Each row below holds a small network's activations on one input, seen along a few directions.
In each table, some parts of the input vary, and every possible input appears once, in random order.
A made-up example of a description, with smaller parts first: one of 3 separate values, together with either a single point or one of 11 places around a ring or (one of 5 places around a ring, together with one of 6 places along a line).
Shared parts are said once, and a part with two or three values counts as separate values.

Rows:
R1: [-0.18  2.00  2.24 -0.66 -2.40 -1.03  1.72  1.19 -0.43  0.82 -1.85]
R2: [ 2.21 -0.10  3.66 -0.04  1.27 -0.11 -0.23  0.12 -0.18  0.33 -2.45]
R3: [ 2.84 -1.47  2.35  0.42  0.43 -0.33 -1.08  0.82 -1.42  1.41 -1.95]
R4: [-6.34 -4.22 -0.54 -3.83 -3.11  1.60 -8.56 -4.39  2.34 -1.80 -3.86]
R5: [-2.39 -0.22 -2.52  0.81 -0.63 -1.91  1.41 -0.27  0.10 -0.54  3.25]
R6: [ 0.48  0.60  0.92 -0.21 -3.30 -1.20  0.86  1.88 -1.69  1.88 -1.36]
R7: [-0.10  1.78  1.74 -0.68 -2.71  1.41  2.62  0.55  1.15 -0.25 -0.74]
R8: [-0.76  1.57 -2.83 -0.38 -0.96 -1.76  0.17 -0.49  1.49  0.32  3.21]
R9: [ 0.05 -2.36 -1.19  1.50  3.03 -1.14 -0.40 -1.35  0.41 -1.05  2.69]
R10: [ 1.69 -0.58 -1.45  0.21  2.66 -0.85 -1.70 -1.51  1.76 -0.19  2.65]
R11: [-0.46  2.14 -1.60  1.77 -1.96 -2.92 -1.00  0.08  1.75  1.42  1.92]
R12: [-0.36 -1.33 -0.22  0.98  3.19  1.42 -0.42 -0.50 -2.51 -0.37  1.60]
R13: [ 2.78 -1.84  0.44 -0.38  1.29 -0.45 -1.88  3.12 -0.25  1.57 -1.25]
R14: [-0.92  2.51 -0.46 -0.77 -1.44  1.57  2.98 -0.07 -0.34 -2.11 -0.65]
R15: [ 1.99  0.00 -0.21  2.37  1.64 -2.00 -2.90 -0.94  1.99  0.88  1.36]
R16: [ 2.30 -0.32  3.14 -0.04  0.93  2.37  0.65 -0.51  1.39 -0.78 -1.31]
R17: [ 0.44  0.20 -0.95 -1.07 -2.51 -1.21  0.00  4.21 -0.58  2.01 -0.65]
R18: [-2.74  0.79 -1.55  0.23 -0.50  0.69  1.43  0.58 -2.83  0.16  2.18]
R19: [ 1.47  0.44  0.90 -0.04  2.26  2.38  1.07 -1.14 -0.05 -2.64 -1.24]
R20: [ 0.20 -0.83 -0.27  0.28  3.26  2.12  1.69 -1.23 -0.90 -0.81 -1.06]
R21: [-2.19  1.23 -1.61 -0.46 -0.44  1.34  3.58 -0.15 -1.20 -0.27 -0.48]
Q: Describe the family of inputs behind these rows.
A: either a single point or (one of 2 separate values, together with one of 10 places around a ring)
Q: Which other rows does R6 become when the choice among 2 separate values takes its other values? List them by row number.
A: R3

Rows:
R22: [-0.60  3.29  0.88 -0.62 -4.43 -0.18  4.69  3.64 -2.48  1.66 -1.42]
R23: [ 3.06  2.17  0.82  0.45 -0.30 -0.33  3.92  3.30 -0.90  1.26 -0.13]
R24: [ 5.01  0.26  1.30  2.58  5.16  0.41  4.00  1.70 -1.99  0.32  1.84]
R25: [-1.03 -2.52  0.29 -1.90 -0.64  0.78 -4.79 -1.24  1.73 -0.55 -2.25]
R26: [ 0.74  3.56  0.98  0.01 -1.83  0.76  5.54  1.92 -1.16  0.00 -0.48]
R27: [ 0.69 -2.79  1.27  0.07  2.00 -0.02 -5.23 -2.65  1.87 -0.46 -1.02]
R28: [-3.48 -1.32  0.43 -2.32 -2.15  1.79 -3.05 -2.73  1.57 -1.69 -2.68]
R29: [ 4.81  1.77  1.88  2.49  2.27 -1.12  3.50  2.00 -0.69  1.20  1.15]
R30: [-4.77 -1.62  0.32 -3.05 -4.75  0.62 -3.87 -1.00  0.24 -0.14 -3.60]
R31: [-5.30  1.33 -8.58  2.01 -0.32 -4.12  0.05 -2.02  1.30 -0.29  9.21]
R32: [ 0.88 -4.14  0.42  0.28  4.98  1.41 -4.75 -2.92  0.51 -1.31 -0.61]
Q: Describe the family of inputs behind these rows.
A: either a single point or (one of 2 separate values, together with one of 5 places along a line)

Rows:
R33: [-0.85 -1.05 -3.55  1.25  2.75 -1.12 -0.98 -1.04 -0.13 -0.34  4.11]
R34: [-3.98  1.06 -3.08 -0.67 -3.46 -1.35  0.02 -0.22  0.91 -0.05  2.31]
R35: [ 4.10 -0.21  1.76  1.35  3.41  0.74  2.72  2.05 -1.77  0.62 -0.29]
R36: [-2.05  0.92 -3.32  0.44 -1.98 -2.69 -1.43 -0.14  1.46  0.81  2.73]
R37: [-3.85 -5.52  0.59 -2.96 -0.30  1.41 -9.17 -4.77  2.68 -1.95 -3.92]
R38: [-5.66  1.40 -3.47 -1.01 -3.31  0.12  1.39 -1.26 -0.28 -0.76  1.64]
R39: [ 4.03  0.62  2.56  1.30  0.99 -0.92  1.74  2.53 -1.07  1.83 -0.58]
R40: [ 4.64  0.59  2.44  1.94  4.39  1.53  3.64  0.25 -0.56 -0.73  0.05]
R41: [ 3.04  1.94  1.98  0.19 -1.33 -0.91  2.16  2.85 -0.41  1.77 -1.61]
R42: [ 1.19  2.13  2.14 -0.91 -2.86  0.51  3.48  2.76 -1.02  0.80 -1.99]
R43: [ 1.29 -3.99  5.76 -2.91  0.28  3.94 -6.21 -1.62  0.83 -0.82 -7.96]
R44: [-0.59  2.61  1.77 -1.14 -2.66  1.86  4.64  1.93 -2.36 -0.31 -2.72]
R45: [-0.40 -0.14 -2.79  1.71  3.80 -0.39 -0.08 -2.82  1.06 -1.67  4.46]
R46: [-0.92 -0.37 -2.80  1.43  0.28 -2.72 -1.92 -0.51  0.67  0.78  3.77]
Q: Changing only one part turns R44 into R38. The same change can be made to R39. Which row results?
A: R46
Q: Describe the family of inputs behind these rows.
A: one of 2 separate values, together with either a single point or one of 6 places along a line

Rows:
R47: [ 1.80  0.05 -2.26  3.50  0.33 -4.01  0.92  0.99 -1.72  2.65  3.93]
R48: [ 1.13  2.59  0.50  3.18 -0.13 -4.19  2.27  1.52  1.31  2.49  3.20]
R49: [ 4.05 -0.14  3.15 -1.33 -0.36 -1.73  1.25  3.09 -1.23  2.50 -4.02]
R50: [-0.42  0.30 -2.57  2.87  1.97 -0.32  4.21 -1.47 -2.84 -0.50  3.83]
R51: [-1.01 -0.50 -1.83  0.21  0.66 -2.96 -7.59 -3.74  3.24 -0.78  0.84]
R52: [-1.15  2.90  0.23  2.56  1.56 -0.50  5.58 -0.88  0.23 -0.68  3.09]
R53: [ 4.91  2.48  2.58  1.07 -1.74 -0.46  1.39  3.37  1.44  0.97 -3.18]
R54: [ 2.53  2.87  2.30  0.52 -0.02  3.14  4.63  1.08  0.39 -2.36 -3.42]
R55: [ 2.12 -1.35  2.73  0.29  0.91  0.79 -2.78  3.17 -4.09  3.34 -2.66]
R56: [-2.27 -2.93 -0.58 -1.58  1.70  3.58 -3.40 -4.97  3.49 -1.82 -1.89]
R57: [-0.75 -1.50 -4.93  0.18  4.59  1.18  2.55  1.36 -1.94 -1.60  4.49]
R58: [-3.19 -0.07 -2.17 -0.42  2.41  0.75 -4.32 -6.22  1.94 -3.76  0.74]
R59: [ 1.43 -1.74 -4.62  0.76  3.00 -2.50 -0.70  3.81 -0.78  1.58  4.60]
R60: [-6.24  1.38 -3.14 -2.78 -8.78 -2.58 -1.78  2.25 -0.02  2.03 -0.73]
R61: [-0.10 -5.15  3.14 -1.10 -1.14 -0.97 -6.32 -0.46  1.25 -0.23 -1.86]
R62: [-8.46  1.70 -3.41 -3.36 -7.12  1.24  1.49 -0.35 -1.25 -0.90 -0.74]
R63: [-0.24 -1.02  2.40 -0.17  2.61  4.53  0.51  0.75 -5.15  0.19 -2.96]
R64: [ 4.47  3.84  1.66  0.36 -2.03 -1.53  2.02  1.89  2.17  1.53  2.53]
R65: [ 2.13  4.21  1.37 -0.20 -0.30  2.08  5.27 -0.47  1.08 -1.76  2.32]
R66: [ 0.04 -3.31 -0.27 -0.96 -0.10 -0.10 -6.70 -2.41  4.68  1.10 -1.71]
R67: [ 1.72  0.20  2.83 -1.90  1.35  1.89  4.50  0.75 -2.34 -0.78 -4.27]
R68: [-2.49 -4.79  2.87 -1.69  0.63  2.66 -3.03 -3.06  0.14 -3.20 -2.13]
Q: Describe the family of inputs behind these rows.
A: one of 2 separate values, together with either a single point or one of 10 places around a ring
Q: Changing only the choice among 2 separate values turns R56 into R66. The same change can be made to R65. Which row results?
A: R64
Q: Which other rows does R53 become when the choice among 2 separate values takes its other values? List them by row number.
A: R54

Rows:
R69: [-3.39 -3.35 -2.23 -0.15  1.27 -0.03 -1.46 -2.09 -0.01 -2.20  1.67]
R70: [ 0.66  3.11 -0.21  1.34 -1.39  1.08  6.05  2.51 -0.50  0.12  0.40]
R71: [-2.28 -0.76 -1.08 -2.33  1.18  2.74 -1.18 -3.73  1.88 -2.79 -1.70]
R72: [-1.22 -0.78  2.67 -1.39 -0.81  3.25 -2.42 -1.66 -0.25 -1.95 -2.31]
R73: [-0.28  3.73 -0.32  1.74 -0.85 -2.13  4.86  0.06 -1.46  0.12  2.53]
R74: [-2.27  0.04 -4.27  1.33  0.96 -1.44 -3.19 -1.26 -0.21  0.71  2.69]
R75: [ 1.18 -0.48  1.37 -1.22 -3.56 -2.42 -4.04  1.91  1.84  1.37 -3.37]
R76: [ 7.62 -1.76  2.89  3.05  7.69  0.19  0.15  0.37 -0.16  0.34  0.74]
R77: [ 1.71  1.97  1.33 -1.51 -1.31  1.17  4.65  4.13 -3.29  1.20 -1.98]
R78: [-1.06 -2.10  3.04 -1.20 -1.93  0.56 -2.64 -0.83  0.19  1.62 -3.98]
R79: [-0.67  0.39 -3.19  0.35 -1.26 -2.97 -0.79  0.59  1.99  1.46  5.32]
Q: Describe the family of inputs behind these rows.
A: either a single point or one of 10 places around a ring
Q: A walk changes only the place on the ring of 10. It starts at R69 and steps to R74. List the rest of the walk in order.
A: R79, R73, R70, R77, R75, R78, R72, R71
